These are the activations of a small neural network, seen along a few directions. Each row is one input.
Each table varies a few parts of the input and shows all the possible inputs, shuffled.
Descriptions start from the smaller parts, as in this example, which fits no table here: one of 3 separate values, together with either a single point or one of 9 places along a line or (one of 4 places along a line, together with one of 5 places around a ring).
Shared parts are said once, and a part with two or three values counts as separate values.
(in the rows, 128 means zero)

Other details of the inputs shift rows strongly along two fixed directions, in all tables alike. That doesn't count.

Rows:
x1: [123  70 101 150 151 135 115 148 135 124 133 143 132 175]
x2: [136 184 133  95 109 108 156 160 128 121 102 137 137 124]
x3: [154 181 129  92 108 128 156 132 128 118 134 142 125  97]
x4: [130  87  77 121 190 120 124 164 129 174 124 123  99 174]
x5: [167 182 129  92 123 137 137 140 130 117 115 145 135  99]
x6: [139 180 145  85 128 174 164 120 151 127 111 134 124 115]
x7: [147 186 132  84 128 151 143 127 113 116 106 140 152 152]
x8: [111  68 109 151 144 153 135 161 174 136 129 133 107 148]
x9: [104  75 101 152 129 108 133 157 139 125 138 133 122 187]
x10: [128  89 178 177 108 157 101  67 125 108 151 110 121  76]
x11: [122 178 138 110  74 102 155 149 130 120 123 152 150 104]
x12: [ 96  71  63 150 203 133 107 196 180 146 152  93 170 134]
x13: [110  70  79 149 154  92 153 179 159 132 158 132  79 164]
x14: [148 115 148 141 128 120  81  89  89 147 120 116 144  97]
x15: [130 107 188 173 113 110  85  72  84 101 138 100 133 129]
x16: [113 181 129 102  94 151 174 120 161 120 125 138 126 115]
x17: [124 178 129 106  78 104 160 135 139 115 135 156 142  98]
x18: [ 99  86 121 161 126 137 141 140 164 129 141 125 101 139]
x19: [135  89 170 172 104 131  81  67  86  94 148 117 146 110]
x20: [109  90  68 132 154 105 136 146 138 153 135 135 105 155]
x21: [159  87 186 189 126 112  55  93  88 100 132 102 132  74]
x22: [138 182 106  85 122 134 150 116 114 147 114 147 146 110]
x23: [111  82  83 134 150  97 127 146 130 158 129 127 109 153]
x24: [119  98 198 185  98 144  84  73 116 108 136 106 130  80]
x25: [120 190 141  94 109 150 175 112 153 121 124 126 113 120]
x26: [159  68 179 203 111 119  45  79 106  98 151 130 141  50]
x27: [145 170 122 101  84 124 154 136 140 117 136 163 147  87]
x28: [126  86 103 141 162 130 117 161 129 129 126 125 119 197]
x29: [129  93 186 180  98 116  69  80  87 103 132 113 153 122]
x30: [134 180 116  79 111 113 138 126 113 153  97 135 146 123]
x31: [106  85 122 147 156 138 145 151 167 138 131 118  91 161]
x32: [134 176 126  90 102 139 138 144 122 116  99 149 166 154]
x33: [112  94  85 120 170 101 131 151 124 162 130 116  89 168]
x34: [122 139 194 152 107 141 115  74 121 113 136 102 114  95]
x35: [127 185 135  96 103 102 169 154 128 123 118 138 130 122]
x36: [145 173 116  99  91 124 138 171 141 121 102 162 159 106]
x37: [123  81  95 138 157 133 136 148 131 124 146 127 107 189]
x38: [133 181 140  87 116 167 176 115 150 126 125 129 118 115]
x39: [132 190 142  91 111 126 146 130 114 119 102 132 150 163]
x40: [136 191 125  73 133 118 138 123 102 156 100 124 129 132]
x41: [131 101  79 125 193 134 129 150 127 168 129 135 102 160]
x42: [132 119 157 148 139 113  86  69  79 135 141 102 112  99]
x43: [137 107 198 164 126 154  91  73 116 110 130  99 121  88]
x44: [143 180 106  84 135 138 142 123 117 152 103 150 149 113]
x45: [104  82  74 142 226 137 110 194 171 152 155  78 149 149]
x46: [127  98  87 128 180 129 130 138 120 163 142 129  98 152]
x47: [133 174 143  95 106 175 156 119 152 121 110 144 139 100]
x48: [123  97 174 174  95 114  85  67  90  94 148 112 141 115]
x49: [126 188 132  89 106 126 159 118 115 112 121 131 136 156]
x50: [108  55  86 170 133  96 126 199 158 137 137 147 116 156]
Description of these inputs: one of 2 separate values, together with either a single point or (one of 4 separate values, together with one of 6 places around a ring).
- Changing only the choice among 2 separate values turns x29 into x39. The same change can be made to x10. Which row results? => x38
- Changing only the choice among 2 separate values turns x13 into x17. The same change can be made to x7. Which row results? => x1
- Which other rows does x25 become when the choice among 2 separate values takes its other values? List them by row number. => x16
- Which other rows does x46 become when the choice among 2 separate values takes its other values? List them by row number. => x22
- Which other rows does x8 become when the choice among 4 separate values takes its other values? List them by row number. => x14, x32, x36

Rows:
x51: [131 120 145 138 137 130 112 101 112 130 133 113 119 121]
x52: [151 236 181  82  74 133 135  83  98 113 106 135 165  59]
x53: [135 116 146 141 126 133 113 101 113 126 129 124 121 121]
x54: [105 124  87 111 121 138 192 194 192 124 128 152 107 177]
x55: [124  86 127 157 145 119 100 128 120 127 137 117 131 140]
x56: [126 129 130 128 130 113 119 123 112 132 128 121 131 133]
x57: [132 115 137 144 120 117 106 122 112 118 128 129 138 128]
x58: [144 236 145  61  97 151 156 122 129 123 101 137 172  88]
x59: [130  81 145 165 141 136  97 103 116 126 138 117 115 127]
x60: [121 132  64  95 145 135 172 199 174 144 121 155 125 162]
x61: [118 137  85 103 148 127 159 170 158 148 125 135 118 146]
x62: [130  83 148 165 148 137  93  98 115 126 141 108 119 123]
x63: [131 131 110 120 123 125 141 150 142 131 127 145 127 124]
x64: [132 125 123 130 116 110 123 132 116 124 125 138 131 137]
x65: [126 111 127 137 151 136 120 120 125 134 134 115 117 137]
x66: [111 140 118 117  99 134 174 148 165 118 131 147 117 138]
x67: [135 110 158 151 129 127 102  88 102 123 134 114 118 112]
x68: [122  92 122 152 155 130 110 131 136 135 140 111 123 121]
x69: [126 128 134 132 136 121 114 122 113 130 128 117 138 131]
x70: [130 126 128 131 120 108 121 124 110 128 127 130 128 133]
- What do these inputs look like to the network? => either one of 2 separate values or (one of 3 separate values, together with one of 6 places around a ring)
